Each row below holds a small network's activations on one record, seen along a few directions.
Each row is followed by the record's values for the fields PAR, KENE, GOLI, SIV, PEFU, PIFIN.
A field that a record lacks is left out.
Other fields move the rows too, some of them a lot.
In the rows, 500 means zero.
Random noise pushes rows far along 3 fixed directions. That doesn't count. These rows show it; they differ only by the noise:
[574 429 676 611 161 300 549 478 398 466 341 667 445 601 422 605 526 385
 423 512 700 565 679]
[488 497 433 468 541 495 329 472 548 453 536 473 479 527 589 338 374 497
 584 462 439 445 551]
[600 522 402 478 545 428 350 627 537 514 451 515 385 626 555 490 273 483
 618 439 352 503 646]
[415 478 530 504 421 500 372 341 533 416 552 495 533 482 563 289 489 455
 541 512 552 440 512]
[517 350 523 503 435 410 417 453 398 396 475 531 561 450 569 400 525 568
 358 409 738 431 560]

[554 477 474 516 519 470 529 588 475 531 449 612 511 600 514 603 457 491
 480 457 546 546 563] | KENE=ginek GOLI=pid SIV=zugod PIFIN=ziko
[443 567 511 535 380 577 536 520 483 425 382 488 457 525 437 571 540 485
 453 622 504 554 579] | PAR=bomi KENE=fulif GOLI=pid SIV=felo PEFU=pav PIFIN=rad
[482 544 564 548 379 516 537 366 510 526 529 529 525 507 514 435 542 362
 533 553 477 645 488] | KENE=gim GOLI=kop SIV=zugod PIFIN=ziko
[443 364 667 553 280 506 503 284 506 502 545 476 625 477 495 339 667 432
 286 563 641 577 503] | PAR=bomi KENE=gim GOLI=kop SIV=felo PEFU=pav PIFIN=ziko
[382 413 592 240 579 584 504 674 386 305 328 364 576 494 343 645 480 633
 584 347 367 190 653] | PAR=bomi KENE=ginek GOLI=kop SIV=felo PEFU=torer PIFIN=ziko
[259 627 579 431 444 564 440 353 539 566 561 386 668 407 514 348 598 586
 596 601 442 416 433] | PAR=zito KENE=fulif GOLI=pid SIV=felo PEFU=pav PIFIN=tobas
[631 479 449 454 710 491 555 733 337 517 400 505 479 517 477 601 398 645
 562 339 427 409 580] | KENE=ginek GOLI=kop SIV=zugod PIFIN=ziko
[557 400 544 547 450 480 569 460 454 435 454 525 551 462 430 389 645 583
 302 480 676 455 398] | PAR=bomi KENE=gok GOLI=pid SIV=felo PEFU=pav PIFIN=ziko
[480 556 481 468 581 471 594 404 524 489 550 511 544 441 519 432 554 548
 563 484 510 455 373] | PAR=zito KENE=gok GOLI=fozi SIV=zugod PIFIN=ziko
[406 531 443 576 431 577 408 349 607 541 576 488 517 499 553 394 454 411
 474 519 581 571 406] | KENE=fulif GOLI=pid SIV=zugod PIFIN=ziko
[464 625 580 446 457 645 451 386 639 437 454 406 420 616 390 349 458 361
 597 672 357 395 525] | PAR=bomi KENE=gok GOLI=pid SIV=felo PEFU=torer PIFIN=ziko
[451 651 652 480 296 558 522 532 643 510 484 605 401 653 366 544 409 263
 723 640 362 587 623] | KENE=ginek GOLI=pid SIV=felo PEFU=torer PIFIN=ziko
[474 536 323 398 567 532 411 450 602 431 640 391 493 571 635 404 393 511
 515 540 474 408 486] | PAR=bomi KENE=gok GOLI=fozi SIV=felo PEFU=torer PIFIN=ziko
[399 438 517 487 501 576 375 333 550 407 603 408 642 426 652 280 623 458
 406 538 597 444 343] | KENE=gim GOLI=kop SIV=felo PEFU=pav PIFIN=ziko
[526 469 444 450 635 446 499 661 442 602 442 573 411 544 511 651 406 564
 498 448 448 542 633] | KENE=ginek GOLI=pid SIV=zugod PIFIN=tobas
[625 431 569 582 243 352 444 640 457 575 354 607 408 698 415 752 443 302
 411 577 484 645 709] | KENE=gim GOLI=pid SIV=felo PEFU=pav PIFIN=rad
[459 489 368 341 680 583 319 523 580 516 590 388 496 440 575 373 456 533
 527 548 440 435 475] | KENE=gok GOLI=fozi SIV=felo PEFU=torer PIFIN=rad
[407 564 657 573 231 532 527 439 629 464 487 621 424 594 433 481 552 276
 651 619 483 547 569] | KENE=ginek GOLI=pid SIV=felo PEFU=torer PIFIN=ziko
[538 389 397 498 712 398 498 596 409 471 522 459 632 416 467 512 532 704
 303 452 648 493 528] | PAR=bomi KENE=fulif GOLI=pid SIV=felo PEFU=pav PIFIN=rad
[555 494 559 507 503 501 612 679 451 494 344 487 461 456 304 639 421 607
 525 440 441 537 594] | PAR=bomi KENE=fulif GOLI=pid SIV=felo PEFU=torer PIFIN=ziko
[429 456 488 530 540 555 471 485 541 523 585 527 542 499 568 428 516 499
 507 520 493 435 443] | KENE=ginek GOLI=pid SIV=felo PEFU=pav PIFIN=ziko
[609 378 505 549 336 461 480 512 393 527 436 530 478 552 561 560 506 451
 231 382 699 603 542] | KENE=gim GOLI=kop SIV=zugod PIFIN=ziko
[491 528 432 615 579 518 482 440 614 556 600 534 528 434 606 410 485 509
 524 574 516 548 370] | KENE=fulif GOLI=pid SIV=felo PEFU=pav PIFIN=ziko
[504 573 365 462 750 532 453 492 570 501 596 491 528 424 649 378 414 531
 600 449 326 496 368] | KENE=gim GOLI=kop SIV=zugod PIFIN=ziko
[563 420 537 460 600 444 593 662 392 448 461 541 556 445 511 605 551 613
 408 368 611 409 500] | KENE=ginek GOLI=kop SIV=felo PEFU=torer PIFIN=ziko
[446 515 574 609 413 473 601 391 477 499 443 532 520 413 482 525 558 460
 414 467 688 529 421] | KENE=fulif GOLI=pid SIV=zugod PIFIN=ziko
[539 522 484 508 490 535 476 476 533 558 552 433 435 525 469 486 530 431
 571 570 406 534 470] | KENE=gok GOLI=pid SIV=felo PEFU=pav PIFIN=rad
[437 584 560 442 574 476 625 549 459 522 414 584 465 494 471 628 536 513
 593 511 415 519 545] | KENE=ginek GOLI=kop SIV=zugod PIFIN=tobas
[587 513 603 577 362 337 572 572 408 546 327 583 404 594 439 670 449 355
 457 471 519 545 607] | KENE=gim GOLI=kop SIV=zugod PIFIN=ziko
[642 480 472 584 481 477 488 606 503 585 482 535 423 551 580 536 447 433
 430 498 436 560 530] | KENE=gim GOLI=kop SIV=felo PEFU=pav PIFIN=ziko
[706 488 394 600 565 423 536 601 401 569 475 568 474 478 564 643 482 659
 353 370 672 658 515] | KENE=fulif GOLI=pid SIV=zugod PIFIN=ziko
[533 491 551 534 306 437 468 509 491 534 405 537 432 630 496 606 460 332
 413 453 528 601 545] | KENE=gim GOLI=kop SIV=zugod PIFIN=ziko
[456 590 477 393 518 546 379 559 591 557 574 530 409 452 543 412 344 423
 582 590 338 521 575] | KENE=gim GOLI=pid SIV=felo PEFU=torer PIFIN=tobas
[608 513 610 676 262 413 610 510 490 593 457 642 412 579 507 580 539 342
 466 595 488 663 516] | KENE=gim GOLI=kop SIV=felo PEFU=pav PIFIN=ziko
[400 611 621 631 423 475 623 322 502 491 471 533 535 399 448 464 573 421
 565 553 600 504 414] | KENE=fulif GOLI=pid SIV=zugod PIFIN=ziko
[433 569 584 543 493 504 557 397 454 442 439 480 577 407 466 479 544 501
 595 517 595 471 450] | KENE=fulif GOLI=pid SIV=zugod PIFIN=ziko
[514 583 551 517 587 422 528 539 616 542 478 445 479 517 407 524 420 545
 546 467 400 552 490] | PAR=bomi KENE=fulif GOLI=pid SIV=felo PEFU=torer PIFIN=ziko
[499 340 579 599 186 425 448 395 436 519 453 594 514 566 518 533 551 340
 202 478 796 599 533] | KENE=gim GOLI=pid SIV=zugod PIFIN=ziko
[487 643 499 648 394 483 637 445 648 595 449 695 473 547 374 536 431 380
 594 590 389 670 456] | PAR=bomi KENE=fulif GOLI=pid SIV=zugod PIFIN=ziko
[520 417 477 505 475 537 543 410 442 526 503 463 498 434 543 432 556 499
 340 428 702 483 430] | KENE=gok GOLI=pid SIV=zugod PIFIN=ziko
[430 575 512 629 350 481 624 471 582 567 524 610 458 496 415 492 476 372
 505 637 514 665 453] | PAR=bomi KENE=fulif GOLI=pid SIV=felo PEFU=torer PIFIN=ziko
[509 553 437 432 606 506 560 482 515 489 498 498 547 464 518 480 534 509
 599 491 484 520 406] | KENE=gok GOLI=fozi SIV=zugod PIFIN=ziko
[274 608 530 508 444 578 538 396 464 335 525 396 665 408 404 349 597 518
 573 597 494 372 367] | PAR=bomi KENE=fulif GOLI=pid SIV=felo PEFU=pav PIFIN=ziko
[457 627 581 544 331 603 499 527 669 562 474 495 250 649 445 499 384 243
 703 536 276 538 614] | KENE=ginek GOLI=kop SIV=felo PEFU=torer PIFIN=ziko
[490 421 695 569 327 364 674 495 352 413 333 607 463 486 409 624 646 457
 416 407 756 466 595] | KENE=ginek GOLI=kop SIV=zugod PIFIN=ziko
[449 526 459 473 471 608 301 556 596 532 597 497 402 626 484 511 411 418
 531 500 348 424 541] | KENE=ginek GOLI=pid SIV=felo PEFU=torer PIFIN=rad

Which values does each new row have?
[505 463 667 561 273 473 547 372 371 464 413 530 531 499 468 485 584 380
 429 534 653 525 551] | KENE=gim GOLI=kop SIV=zugod PIFIN=ziko
[617 484 515 599 420 443 555 571 489 583 486 562 436 561 550 560 476 421
 467 530 450 645 514] | KENE=gim GOLI=kop SIV=felo PEFU=pav PIFIN=ziko
[453 390 508 411 609 527 456 567 378 433 418 413 574 505 503 498 525 566
 368 323 656 376 519] | KENE=ginek GOLI=kop SIV=zugod PIFIN=ziko
[333 499 593 468 395 593 591 364 520 379 545 525 619 340 454 470 538 560
 597 584 506 423 390] | PAR=bomi KENE=fulif GOLI=pid SIV=felo PEFU=torer PIFIN=ziko
[582 482 548 566 477 479 696 405 377 520 531 624 535 441 522 492 588 553
 423 570 701 618 324] | KENE=gok GOLI=pid SIV=zugod PIFIN=ziko
[529 508 450 495 509 564 384 501 498 546 479 425 454 569 551 406 394 401
 459 448 442 536 530] | KENE=gim GOLI=kop SIV=zugod PIFIN=ziko
[592 502 270 357 539 459 419 796 476 520 413 399 394 688 505 672 254 535
 599 460 283 381 680] | PAR=bomi KENE=gok GOLI=fozi SIV=felo PEFU=pav PIFIN=ziko
[486 491 548 508 492 492 425 499 466 434 542 424 539 403 460 518 589 549
 454 483 610 478 457] | KENE=fulif GOLI=pid SIV=felo PEFU=torer PIFIN=rad
[568 452 495 556 563 506 563 485 350 465 440 482 591 356 534 495 533 645
 414 418 733 490 490] | KENE=fulif GOLI=pid SIV=zugod PIFIN=ziko
[518 434 577 476 453 431 470 543 422 441 488 501 521 443 459 557 559 472
 424 466 528 491 509] | KENE=gim GOLI=kop SIV=felo PEFU=torer PIFIN=rad
[568 474 381 492 675 488 504 638 488 550 503 580 502 540 567 558 400 570
 498 395 480 492 523] | KENE=ginek GOLI=pid SIV=zugod PIFIN=ziko
[527 462 565 505 474 467 451 533 456 510 494 482 499 600 560 526 451 447
 461 577 496 609 436] | KENE=gim GOLI=kop SIV=felo PEFU=pav PIFIN=ziko
[612 571 452 550 646 432 606 642 516 524 470 542 491 422 514 622 429 578
 577 460 463 577 465] | KENE=fulif GOLI=pid SIV=felo PEFU=torer PIFIN=ziko
[579 462 411 457 715 470 522 701 367 574 454 637 443 549 582 638 375 670
 414 485 517 548 516] | KENE=ginek GOLI=pid SIV=zugod PIFIN=tobas
[558 517 572 567 375 388 555 531 380 600 388 593 610 515 435 605 470 551
 509 510 637 521 573] | KENE=fulif GOLI=pid SIV=zugod PIFIN=ziko
[454 246 390 353 711 542 350 502 465 252 503 341 565 354 768 387 557 793
 297 293 624 245 422] | PAR=bomi KENE=gim GOLI=kop SIV=felo PEFU=pav PIFIN=ziko
[299 593 627 404 145 529 532 296 580 457 518 455 514 602 359 487 502 320
 745 718 342 435 556] | PAR=bomi KENE=gok GOLI=fozi SIV=felo PEFU=torer PIFIN=ziko
[671 262 473 489 631 389 459 702 290 487 482 474 509 495 619 606 434 665
 232 408 687 544 435] | KENE=gim GOLI=kop SIV=felo PEFU=pav PIFIN=ziko
[693 521 335 555 667 521 493 742 507 573 443 473 463 518 573 609 376 612
 531 444 419 607 524] | KENE=fulif GOLI=pid SIV=felo PEFU=pav PIFIN=ziko
[537 517 368 555 589 489 396 469 537 551 584 523 509 488 584 485 447 560
 460 460 575 587 444] | KENE=fulif GOLI=pid SIV=zugod PIFIN=ziko
[522 653 559 443 437 420 562 572 564 582 407 541 362 576 449 620 479 432
 597 580 373 489 578] | PAR=zito KENE=gok GOLI=fozi SIV=felo PEFU=torer PIFIN=tobas
[514 591 574 582 434 418 560 474 455 500 436 562 479 491 374 657 566 473
 587 518 515 618 509] | KENE=fulif GOLI=pid SIV=zugod PIFIN=rad
[578 412 358 563 650 466 462 621 476 532 532 512 575 395 619 495 476 663
 370 419 641 476 418] | KENE=fulif GOLI=pid SIV=felo PEFU=pav PIFIN=ziko
